A small network was trained on made-up records. Each row is its average activation on records with the value named, seen along a few directions.
Related values have similar rows: they may be neighbours, one step apart, or belong to one group.
In the rows, 500 means zero.
Strong random noise was added to every row along 4 fixed directions; ignore it. To show where, here is one row again and again, with new noise each time:
[492 286 410 158 379 519 438 344 431 511 421 612 743 510]
[351 540 351 655 516 557 354 531 476 504 565 464 392 567]
[264 618 403 495 457 649 578 470 339 465 419 222 470 307]
[820 348 688 514 460 250 372 453 526 587 738 301 616 458]
[636 430 555 244 651 580 627 438 387 391 410 531 661 386]
[523 390 491 333 413 477 466 401 427 522 504 407 645 428]


Field Riru:
n8: [675 471 567 572 550 403 347 477 570 633 707 415 557 516]
n1: [114 707 293 618 328 719 647 579 408 396 200 618 279 500]
n10: [685 497 586 379 282 382 494 480 486 474 419 437 571 383]
n7: [521 318 473 541 350 316 409 496 686 589 642 797 438 744]
n2: [662 592 461 599 601 488 530 560 467 434 405 449 408 471]
n13: [311 665 528 759 662 625 562 561 538 483 539 555 365 585]
n4: [293 438 428 573 390 480 423 496 590 591 520 782 472 685]
n9: [446 588 484 634 567 511 383 581 563 483 613 339 358 494]
n6: [686 355 762 325 423 401 696 448 515 529 563 567 620 440]
n12: [495 386 415 227 434 537 435 478 493 458 376 553 571 562]
n11: [177 681 364 431 587 752 639 454 421 493 398 394 570 353]
n3: [738 457 486 418 670 503 557 627 567 395 291 931 455 656]
n5: [497 480 576 531 604 448 523 442 574 560 535 495 600 560]
Riru is arranged as a line.
- Going along Riru from n7 by way of its neighbour n6, in what order are n8, n1, n10, n11 met? => n11, n8, n10, n1
- List every value one step from n13, in the order listed. => n4, n5

Field Daz:
e6: [394 598 590 482 505 633 814 482 372 410 316 430 483 354]
e12: [931 394 806 603 656 240 499 550 606 582 838 331 538 514]
e7: [489 759 689 557 763 583 819 559 407 413 467 224 443 253]
e10: [476 566 407 492 430 584 571 621 457 432 372 505 323 523]
e1: [204 569 299 651 545 712 315 610 638 511 493 913 381 764]
e8: [577 513 503 660 482 364 526 519 573 463 509 531 280 527]
e3: [279 483 325 315 195 657 503 459 453 484 250 705 616 558]
e2: [385 637 431 788 634 517 244 606 524 503 674 363 393 601]
e9: [557 390 555 452 610 496 535 517 572 501 459 915 574 734]
e5: [544 523 413 632 378 457 251 505 549 574 531 369 502 463]
e11: [794 536 656 669 646 312 402 509 517 541 750 186 489 407]
e13: [578 446 572 520 595 457 577 494 479 445 594 346 474 388]
e4: [408 587 457 497 575 516 557 442 382 513 511 285 442 302]
Daz is arranged as a line.
- List every value one step from e1, in the order listed. => e7, e9
- List every value one step from e11, in the order listed. => e2, e4
